Each row below holds a small network's activations on one input, seen along a few directions.
Each table varies a few parts of the input and shows all the possible inputs, shuffled.
A made-up example of a description, with smaller parts first: one of 4 places along a line, together with either a single point or (one of 2 separate values, together with one of 5 places around a ring) or one of 11 places around a ring.
Shared parts are said once, and a part with two or three values counts as separate values.

Other details of the inputs vary at random and push rows far along two fixed directions, the same in every table; ignore that.

Rows:
row 1: [10.8, -2.1, -16.9, 30.8, -13.7, 15.7, -12.2, -1.0, 10.2, -8.8, -21.2, 0.2]
row 2: [-29.7, 15.6, 25.4, 13.1, 6.9, 31.6, 22.8, 7.3, -54.3, 18.4, 11.4, -37.7]
row 3: [-20.8, 16.8, -12.4, -18.7, -15.8, -7.6, -3.5, 20.9, -18.7, 1.2, 13.5, 4.7]
row 4: [22.0, -20.5, 6.3, 18.1, 4.7, 10.3, -6.8, -26.7, 23.8, 5.8, -17.8, -11.8]
row 5: [28.8, -19.5, -3.0, 16.5, 4.2, 14.1, 14.5, -29.6, 11.1, -1.3, -16.7, -4.7]
row 6: [26.4, -29.3, 7.1, 22.0, 1.2, 22.9, -12.9, -25.4, 22.1, 2.3, -20.5, 1.8]
row 7: [-26.5, 13.5, 5.4, -32.9, -4.3, -41.3, -11.5, 34.5, 6.5, -11.9, 27.8, 18.2]
row 8: [-11.9, 4.1, 0.3, -10.9, -10.8, 11.3, 27.8, -33.3, -57.3, 23.7, 4.9, -18.5]
row 9: [-12.9, 3.7, 11.1, -34.5, 14.6, -30.5, 12.6, -9.3, -2.8, -3.5, 15.9, 8.6]
row 10: [-13.9, 15.8, -4.6, -16.7, -9.6, -27.5, 12.3, 19.4, -32.6, -3.8, 18.9, 3.6]
row 11: [-12.7, 0.0, 4.8, -1.2, -22.3, 25.0, 16.6, -35.1, -73.0, 33.9, -5.3, -34.0]
row 12: [22.4, -6.8, -22.1, 37.1, -17.7, 19.2, -3.0, -5.9, 6.6, 11.4, -8.6, -19.3]
row 13: [11.3, -9.5, 4.1, 5.6, 11.4, 6.7, -17.1, -17.9, 39.3, -6.1, -24.9, 7.4]
row 14: [22.3, -6.9, -17.8, 20.3, -12.3, 9.1, -11.1, 13.8, 35.4, 0.4, -3.2, 4.8]
row 15: [-30.6, 15.8, -6.4, -6.1, -12.5, -9.5, -10.8, 6.3, -38.9, -2.2, 6.8, 3.3]
row 16: [-16.7, -2.5, 13.0, 11.5, -18.4, 23.7, 17.3, -52.8, -91.4, 29.8, 0.0, -32.1]
row 17: [-14.5, 22.8, -15.4, -28.9, 1.8, -26.6, -9.9, 37.5, 14.9, -10.7, 8.0, 24.6]
row 18: [33.4, -5.8, -23.5, 39.9, -8.9, 14.3, 1.2, -4.0, 24.8, 6.2, -8.1, -9.1]
row 19: [10.7, 2.4, 9.7, 40.3, 26.1, 37.3, 21.9, 2.4, 20.6, 2.0, 1.9, -22.0]
row 20: [-12.5, 12.7, -4.1, -9.5, -3.8, -26.9, 2.1, 12.6, -28.3, -1.6, 22.3, 4.6]
row 21: [-0.4, -1.1, 5.6, -28.5, 21.5, -17.6, -14.6, 5.6, 27.0, -14.4, -11.2, 29.1]
row 22: [-24.7, 15.5, 0.5, -16.2, -9.4, -29.7, -3.2, 16.1, -24.0, 0.6, 23.9, -4.0]
row 23: [-19.8, 5.8, -10.4, 35.5, -31.7, 20.8, 15.1, -41.2, -86.1, 21.2, 14.4, -36.4]
row 24: [0.8, 2.7, -11.4, -8.6, 5.9, -19.9, -21.1, 27.4, 35.5, -19.9, 8.1, 26.1]
row 25: [2.5, -1.3, -8.9, 9.1, -4.7, -12.6, -8.7, 9.6, -3.8, -2.3, 8.0, -1.4]
row 26: [13.9, -17.8, 12.4, -4.0, 7.9, -2.9, -13.8, -7.8, 43.9, -4.7, -8.9, 11.0]
row 27: [23.3, -2.9, -27.0, 34.4, -9.7, 11.9, 8.6, -10.1, 16.1, 5.9, 0.6, -9.9]
row 28: [-21.0, 9.3, 2.5, -32.8, -0.4, -38.6, -11.2, 38.5, -0.5, -14.0, 26.4, 26.5]
row 29: [29.7, -16.8, -2.1, -1.1, 24.4, -9.3, 1.9, -13.5, 43.9, -10.7, -6.3, 15.2]
row 30: [-19.9, 20.6, 23.9, -2.3, 26.7, 7.1, 23.2, 27.2, -11.4, 4.6, 18.0, -13.9]
row 31: [21.6, -10.9, 7.3, -5.4, 18.2, -16.3, -2.4, -9.6, 41.9, -3.9, -5.9, 9.1]
row 32: [-19.3, 16.5, -5.5, -19.3, 1.9, -40.1, 6.7, 15.2, -2.4, -8.7, 30.3, 8.4]
row 33: [-5.4, 8.3, 13.5, 33.1, 21.5, 45.2, 3.3, 11.9, 15.0, 0.1, -15.3, -15.8]
row 34: [-9.5, 2.9, 3.4, 9.5, -24.6, 31.9, 24.5, -48.1, -83.6, 38.2, -3.8, -37.4]
row 35: [17.4, -10.8, -16.9, 33.3, -16.3, 20.6, -12.3, -0.6, 17.9, -8.9, -15.5, -0.2]
row 36: [-16.2, 4.9, -1.6, -5.4, -24.7, -5.4, -0.1, 12.7, -35.1, -0.6, 11.0, -0.2]
row 37: [-16.5, 15.5, -1.9, -7.8, -7.6, -28.5, 1.6, 7.6, -19.2, 0.6, 22.5, -3.9]
row 38: [-23.5, 17.3, -5.2, -7.3, -5.4, -19.0, -15.7, 13.8, 0.3, -9.2, 7.4, 7.5]
row 39: [11.5, -5.3, 19.2, 26.9, 26.8, 33.0, 2.2, 26.9, 48.5, -5.2, -4.6, -2.9]
row 40: [-19.0, 17.0, 3.9, -59.6, 13.6, -27.8, -1.5, 20.6, 1.8, -4.2, 0.6, 26.8]
row 41: [32.3, -23.1, 2.3, 6.5, 17.2, 0.4, -9.9, -10.7, 38.8, -4.4, -17.2, 6.2]
row 42: [26.9, -19.2, -1.6, 6.7, -2.2, 20.1, -5.0, -11.6, 29.3, 9.5, -17.6, 2.7]
row 43: [11.5, -18.0, 4.8, 24.4, -5.1, 30.9, -13.7, -38.5, 16.0, 5.9, -21.9, -12.9]
row 44: [-18.4, 3.8, 12.4, -46.9, 3.4, -15.9, 2.1, 9.9, -13.7, -9.1, 0.3, 18.7]
row 45: [-9.1, 14.0, -9.3, -32.3, 7.7, -46.0, 13.2, 33.8, 6.8, -20.3, 25.2, 23.9]
row 46: [33.9, -18.9, 1.3, 17.7, 4.6, 13.5, 8.8, -21.8, 16.1, 0.9, -22.8, -3.5]
row 47: [21.7, -11.0, -5.9, -11.6, 10.0, 7.8, -8.9, 1.0, 50.2, -3.0, -17.9, 17.5]
row 48: [-19.4, -0.3, 12.3, -31.8, 2.9, -5.5, -5.7, -6.9, -23.3, -0.5, 2.6, 10.1]
row 49: [27.2, -13.6, -16.9, 43.8, -18.3, 19.5, -4.3, -9.0, 4.4, -0.2, -15.6, -19.3]
row 50: [-30.9, 20.2, 24.2, -14.1, 25.0, 13.7, 9.0, 38.0, 0.5, -4.9, 14.3, -0.8]
row 51: [-7.2, -6.0, 15.3, -27.8, -6.0, -4.1, 4.1, -0.4, -21.1, -0.2, -1.5, 6.8]
row 52: [1.9, -1.4, 10.2, -47.5, 15.9, -33.3, 5.6, 20.6, 10.9, -11.6, 1.7, 19.7]
row 53: [19.6, -13.4, -0.4, 5.9, 5.7, 14.1, -8.3, -12.7, 25.5, -8.9, -32.9, 10.8]
row 54: [-0.9, -2.9, -10.7, 27.4, -15.4, 10.6, -19.6, -7.9, 15.7, -2.8, -1.7, -6.3]
Description of these inputs: one of 6 places along a line, together with either a single point or (one of 2 separate values, together with one of 4 places along a line).
Question: Changing only the place on the line of 6 turns row 1 into row 36. The same change can be made to row 13. Which row results?
Answer: row 26
Question: Changing only the place on the line of 6 turns row 40 into row 8. The same change can be made to row 53. Which row results?
Answer: row 5
Question: Which other rows does row 24 become when the place on the line of 4 takes its other values? List them by row number.
Answer: row 3, row 35, row 54
Question: Start at row 33 and move only the place on the line of 6, one step at a time. The first step leads to row 50. Which rows follow, in order?
Answer: row 39, row 2, row 30, row 19
Question: Which other rows does row 37 become when the place on the line of 6 takes its other values? List them by row number.
Answer: row 7, row 22, row 32, row 38, row 54
Question: Start at row 37 and move only the place on the line of 4, one step at a time. The first step leads to row 20. Which rows follow, in order?
Answer: row 10, row 18

Rows:
row 55: [-16.6, 15.1, 2.8, -22.3, 6.1, -7.4, -2.5, 47.1, 5.1, -3.7, 9.5, 10.1]
row 56: [-24.3, 15.1, -9.6, -6.3, -28.6, -11.3, -9.7, 15.6, -35.3, 2.1, 13.2, -1.2]
row 57: [-10.3, -1.9, 0.0, -25.7, -14.7, -24.0, 1.2, -2.9, -35.7, -3.3, 9.0, 9.2]
row 58: [37.9, -11.3, -4.0, 2.2, 26.5, -5.4, 9.1, 23.7, 76.4, -10.2, -6.1, 13.9]
row 59: [-21.7, 6.9, -0.8, -40.9, -13.7, -21.3, -2.3, -14.8, -37.2, 5.5, 2.4, 13.2]
row 60: [1.3, 1.1, 8.6, -8.2, 20.8, -21.5, 5.3, 8.4, 22.8, -4.7, 17.3, 4.9]
row 61: [27.7, -15.7, -0.1, 9.4, 9.0, 31.9, -1.8, -21.0, 30.3, 5.0, -31.2, 3.0]
row 62: [3.4, 1.3, -2.0, 39.5, 6.2, 18.9, -2.5, -14.0, 8.8, -2.3, -5.7, -15.5]
row 63: [-27.4, 2.7, 23.6, -27.3, 4.4, -16.3, 3.4, -1.1, -37.0, 0.5, 15.9, -0.5]
row 64: [8.8, -4.0, -26.3, 44.8, -23.1, 22.9, -0.6, -27.2, -15.3, 8.2, -7.2, -19.1]
row 65: [21.6, -1.6, -11.3, 31.7, 10.6, 26.0, 5.9, 4.5, 28.7, -2.1, -14.4, -5.5]
row 66: [17.4, -6.7, 9.0, -41.3, 30.1, -28.0, 2.1, 41.0, 52.9, -23.2, -0.4, 35.1]
row 67: [-6.8, 8.9, -6.2, -14.4, -14.7, -24.4, 11.4, -5.3, -38.3, 7.8, 20.0, -6.3]
row 68: [-5.4, -5.6, 13.9, 9.1, -3.3, 22.8, -6.0, -40.6, -16.5, 12.1, -16.4, -14.2]
row 69: [-5.6, -4.2, 2.3, 49.8, -15.6, 37.0, -13.0, -13.6, -9.7, 8.3, -5.8, -27.2]
Question: Describe the family of inputs behind these rows.
Answer: one of 3 separate values, together with one of 5 places along a line
Question: Which other rows does row 63 become when the choice among 3 separate values takes its other values? List them by row number.
Answer: row 57, row 66
Question: Which other rows does row 56 become when the choice among 3 separate values takes its other values? List them by row number.
Answer: row 55, row 69
